X =
[[150 138 132 116 143 120 128 139 116 123]
 [131 126 136 129 129 121 138 129 125 135]]
X[0,0] -> 150
X[0] -> [150, 138, 132, 116, 143, 120, 128, 139, 116, 123]
X[0,2] -> 132
X[1,3] -> 129
X[0,4] -> 143
X[1,9] -> 135
X[0,5] -> 120

B = [[110, 134, 136, 111, 117, 146, 125, 122, 145, 137, 109, 134, 126, 144, 144, 141], [119, 129, 127, 118, 126, 143, 128, 120, 140, 138, 123, 115, 127, 133, 135, 136], [114, 141, 151, 113, 110, 135, 134, 135, 123, 141, 111, 145, 133, 140, 148, 146], [145, 114, 126, 115, 123, 142, 133, 121, 120, 128, 123, 121, 135, 109, 140, 134], [119, 137, 107, 138, 137, 135, 127, 127, 129, 118, 139, 110, 133, 134, 116, 115], [145, 111, 145, 119, 109, 133, 128, 136, 126, 136, 113, 144, 106, 114, 142, 138]]
B[0,0] = 110
B[4,-4] = 133
B[:, 3] = [111, 118, 113, 115, 138, 119]
B[-1,-1] = 138
B[1,5] = 143
B[-6,5] = 146
B[-2,-13] = 138
B[:, -10] = [125, 128, 134, 133, 127, 128]
B[-6,1] = 134
B[-5,-9] = 120
B[0] = [110, 134, 136, 111, 117, 146, 125, 122, 145, 137, 109, 134, 126, 144, 144, 141]
B[-6,-7] = 137
B[3,-4] = 135
B[1,6] = 128
B[:, -14] = [136, 127, 151, 126, 107, 145]
B[-1] = [145, 111, 145, 119, 109, 133, 128, 136, 126, 136, 113, 144, 106, 114, 142, 138]
B[-3,-16] = 145
B[-6,13] = 144
B[3,-14] = 126
B[4,1] = 137
B[1,2] = 127
B[-3,15] = 134
B[-1,12] = 106
B[3,-10] = 133
B[-3,10] = 123
B[-3,13] = 109
B[3,11] = 121
B[2,0] = 114
B[:, 15] = [141, 136, 146, 134, 115, 138]
B[4,7] = 127
B[:, -15] = [134, 129, 141, 114, 137, 111]
B[0,-14] = 136

a =
[[118 107 125 126 119 135]
 [142 133 135 119 114 121]
 [134 106 128 136 130 128]
 [138 122 146 123 139 125]
 [143 139 132 133 121 125]
 [127 125 139 134 124 106]
 [126 142 123 137 138 114]]
a[0,0]: 118
a[2,0]: 134
a[2]: [134, 106, 128, 136, 130, 128]
a[4,1]: 139
a[:, 2]: [125, 135, 128, 146, 132, 139, 123]
a[1,4]: 114
a[3]: [138, 122, 146, 123, 139, 125]
a[5,3]: 134
a[5,4]: 124
a[2,1]: 106
a[1,0]: 142
a[2,5]: 128
a[1]: [142, 133, 135, 119, 114, 121]
a[:, 3]: [126, 119, 136, 123, 133, 134, 137]
a[3,4]: 139
a[4,0]: 143
a[:, 5]: [135, 121, 128, 125, 125, 106, 114]

data = [109 133 123 140 156 118 126 106 107 134 136 117 144 134 113 135]
data[0] = 109
data[14] = 113
data[8] = 107
data[10] = 136
data[1] = 133
data[2] = 123

W = [[147, 127, 105, 105, 128, 110, 110], [147, 118, 108, 108, 113, 117, 108], [111, 113, 147, 137, 106, 155, 126], [116, 108, 146, 136, 102, 156, 123]]
Rows and columns are counted from 0.
(0, 0) -> 147
(1, 6) -> 108
(1, 4) -> 113
(3, 3) -> 136
(3, 1) -> 108
(2, 0) -> 111
(2, 2) -> 147
(1, 0) -> 147
(1, 3) -> 108
(1, 2) -> 108
(1, 5) -> 117
(0, 2) -> 105

arr =
[[124 118 120 132 147 128 128 124 125]
 [128 121 126 129 134 130 130 127 125]
 [127 120 124 130 137 130 130 126 125]
 [122 115 112 132 156 127 126 123 124]
 [123 117 117 132 150 128 127 123 124]
 [128 120 125 130 135 130 130 127 125]
 [124 116 117 132 148 127 127 123 124]
 [127 120 123 130 139 129 130 126 125]
 [123 116 114 133 154 127 126 123 123]
 [124 118 117 132 148 128 127 124 124]
 [123 117 118 132 149 128 127 124 124]
 [128 121 126 129 135 130 130 127 125]]
arr[0, 0]: 124
arr[8, 1]: 116
arr[8, 5]: 127
arr[5]: [128, 120, 125, 130, 135, 130, 130, 127, 125]
arr[9, 3]: 132
arr[4]: [123, 117, 117, 132, 150, 128, 127, 123, 124]
arr[11, 6]: 130
arr[2, 8]: 125
arr[:, 1]: [118, 121, 120, 115, 117, 120, 116, 120, 116, 118, 117, 121]
arr[3, 6]: 126
arr[11, 7]: 127
arr[:, 3]: [132, 129, 130, 132, 132, 130, 132, 130, 133, 132, 132, 129]
arr[6]: [124, 116, 117, 132, 148, 127, 127, 123, 124]
arr[:, 7]: [124, 127, 126, 123, 123, 127, 123, 126, 123, 124, 124, 127]
arr[8, 6]: 126
arr[3, 8]: 124
arr[2, 6]: 130
arr[8]: [123, 116, 114, 133, 154, 127, 126, 123, 123]
arr[:, 0]: [124, 128, 127, 122, 123, 128, 124, 127, 123, 124, 123, 128]
arr[7, 5]: 129
arr[4, 1]: 117
arr[3, 2]: 112
arr[4, 4]: 150
arr[0, 7]: 124
arr[2, 4]: 137
arr[11, 5]: 130
arr[7, 4]: 139
arr[9, 8]: 124
arr[3, 4]: 156

grid =
[[132 140 129 133 125 131 137 142 113 120 130]
 [135 142 130 132 119 135 135 128 122 145 130]
 [132 139 120 129 128 142 125 119 137 123 114]
 [134 128 136 130 152 120 140 127 132 130 128]
 [129 129 136 151 134 129 113 118 134 137 123]
 [114 134 110 127 137 113 129 142 130 131 122]
 [127 144 107 113 122 121 108 127 135 131 134]
 [136 121 138 118 136 115 129 128 117 129 106]
 [117 117 132 134 123 115 130 113 113 120 141]
 [111 132 120 126 122 132 140 129 141 107 112]
 [111 120 129 131 128 116 128 135 145 146 133]]
grid[0][-11] = 132
grid[-11][8] = 113
grid[-1][9] = 146
grid[10] = [111, 120, 129, 131, 128, 116, 128, 135, 145, 146, 133]
grid[8][8] = 113
grid[:, 4] = [125, 119, 128, 152, 134, 137, 122, 136, 123, 122, 128]
grid[-6][-3] = 130
grid[0][-2] = 120
grid[-3][5] = 115
grid[6][-11] = 127
grid[:, 6] = [137, 135, 125, 140, 113, 129, 108, 129, 130, 140, 128]
grid[-3][-5] = 130
grid[-4][6] = 129
grid[-7][-1] = 123
grid[0][-4] = 142
grid[4] = [129, 129, 136, 151, 134, 129, 113, 118, 134, 137, 123]
grid[5][-10] = 134
grid[-5][9] = 131
grid[:, 10] = [130, 130, 114, 128, 123, 122, 134, 106, 141, 112, 133]
grid[-7][-8] = 151
grid[-3] = [117, 117, 132, 134, 123, 115, 130, 113, 113, 120, 141]
grid[-11][1] = 140
grid[8][-7] = 123
grid[-4][0] = 136
grid[:, 5] = [131, 135, 142, 120, 129, 113, 121, 115, 115, 132, 116]
grid[7][-3] = 117
grid[-11][-7] = 125
grid[4][-5] = 113
grid[0][6] = 137
grid[:, -4] = [142, 128, 119, 127, 118, 142, 127, 128, 113, 129, 135]
grid[0] = [132, 140, 129, 133, 125, 131, 137, 142, 113, 120, 130]
grid[-2][-3] = 141
grid[9][-10] = 132
grid[-10][6] = 135
grid[-4][9] = 129
grid[-11][-9] = 129
grid[-1][10] = 133
